These are the activations of a small neural network, seen along a few directions. Each row is one input.
Each table varies a few parts of the input and shows all the possible inputs, shuffled.
Descriptions start from the smaller parts, as in this example, which fits no table here: one of 2 separate values, together with either a single point or one of 9 places around a ring or (one of 4 places along a line, together with one of 8 places around a ring).
Shared parts are said once, and a part with two or three values counts as separate values.
(in the rows, 100 means zero)

Other details of the inputs vary at random and push rows far along two fixed directions, the same in every table; ignore that.

Table:
row 1: 110  99  87 119  78 115 138 108  72 118 109 113
row 2: 121 103  90 112  66 119 130 123 104 124 122 102
row 3: 109 117 143 163 184  98  54  98  98 120  93 124
row 4: 114 104  93 115  81 111 142 110  71 113 117 104
row 5:  83 106 137  93 173  75  12  87 148  92  70  87
row 6: 116  94  91 122  72 117 134 102  77 109 116 118
row 7: 106 105  88 120  79 114 141 117  78 103 119 110
row 8: 117 105  98 115  80 110 144 110  72 112 115 110
row 9:  81  91  92  34  83  78  78  81 131  78  77  74
row 10: 125 101  95 113  63 113 128 123 104 122 122 105
row 11:  67  78  81  40  86  83  85  64 100  66  74  80
row 12:  79  85  86  35  82  80  76  83 130  78  77  66
row 13:  63  81  81  37  89  84  90  71 105  57  79  81
row 14: 66 88 90 33 94 77 97 74 97 70 72 75
row 15: 114  98  85 123  77 118 134 109  79 102 124 111
row 16: 119 106  88 114  69 117 125 126 104 123 118 103
row 17:  64  77  83  40  88  85  86  66 102  67  72  83
row 18:  74  87  84  36  82  82  76  88 131  79  73  70
row 19: 65 91 86 35 94 77 96 77 97 70 69 76
row 20: 122 101  90 113  66 114 125 123 102 123 123  99
row 21: 116  97  93 116  76 111 140 101  73 115 112 115
row 22: 103 124 147 163 187  96  54 106 105 105 102 120
row 23: 127  99  91 112  57 116 132 122 104 121 121 103
row 24: 115  98  90 121  76 116 136 108  81 100 122 117
row 25: 124 104  89 114  65 116 128 121 102 123 124 100
row 26: 117 124 142 164 170 100  43 124 126 128 103 116
row 27:  64  88  83  33  89  76  96  72 102  57  79  73
row 28: 119 122 147 165 176 100  40 120 128 129 105 116
row 29:  67 101 129  96 180  75  14  69 120  75  59 100
row 30: 115  97  88 118  78 113 138 102  71 117 113 110
row 31: 106 121 138 170 185 101  46 107 106 105  99 127
row 32: 113 105  94 118  77 111 143 111  79 101 121 112
Each input here is: one of 4 places along a line, together with either one of 3 separate values or one of 5 places around a ring.
Changing only the place on the line of 4 turns row 16 into row 9. The same change can be made to row 26. Which row results? -> row 10
Change only the choice among 3 separate values in row 5. List by row number the other rows that result. -> row 2, row 28
Change only the choice among 3 separate values in row 25. List by row number the other rows that result. -> row 12, row 20

Table:
row 33: 106  97  88 101  89 106 111  99  87 120 101  93
row 34: 127 128 148 185 191  95  27 108 122 116 105 124
row 35: 110 101  90 100  86  99 112 102  90 116  94  99
row 36: 110 104 104  90  84 100 115 114 105 127 101  91
row 37:  93  91  92 104  86 113 114 104  97  97 103 115
row 38: 103  89  96 101  89 108 113  95  85 116 101  99
row 39: 111  96  85 107  83 110 105  99 100 101 117  95
row 40: 105 110  92 102  93  95 122 106  84  95 105  98
row 41: 100 106  90 102  97 102 121 102  81  98 111  92
row 42: 110 100  99  98  83 101 115  98  90 114  92 108
row 43: 104 109 102 100  91  97 125 102  85  93 102 108
row 44: 113 132 154 176 190 104  39 133 131 128 103 120
row 45: 106  91 101  99  87 105 117  94  89 115  97 110
row 46: 115 102 101  96  78 103 109 114 119 108 117  92
row 47: 105 112 106  92  92  97 124 118 100 106 112  90
row 48: 108  88  94 107  83 111 107  96  98  98 117 100
row 49:  49  88  88  41 127  76  43  72 125  61  61  72
row 50:  99 101  81 108  85 108 109 114  97 100 101 105
row 51:  92  89  86 108  83 118 115 107  91 101 109 105
row 52:  71  90 106  40 116  66  43  61 133  54  63  82
row 53:  54  89 110  29 131  62  63  58 113  49  61  80
row 54: 111  89  98 104  81 108 110  94 102  95 113 111
row 55:  99  98  98 103  93 106 129 100  77  96 114  98
row 56:  98 101  91 106  82 110 112 109  99  97  98 114
What is each input in this table made of? -> one of 4 separate values, together with either a single point or one of 5 places around a ring
Changing only the choice among 4 separate values turns row 49 into row 41. The same change can be made to row 50. Which row results? -> row 40
Change only the choice among 4 separate values in row 45. List by row number the other rows that result. -> row 37, row 53, row 54
Which other rows agree with row 45 in the choice among 4 separate values? List them by row number. -> row 33, row 35, row 36, row 38, row 42
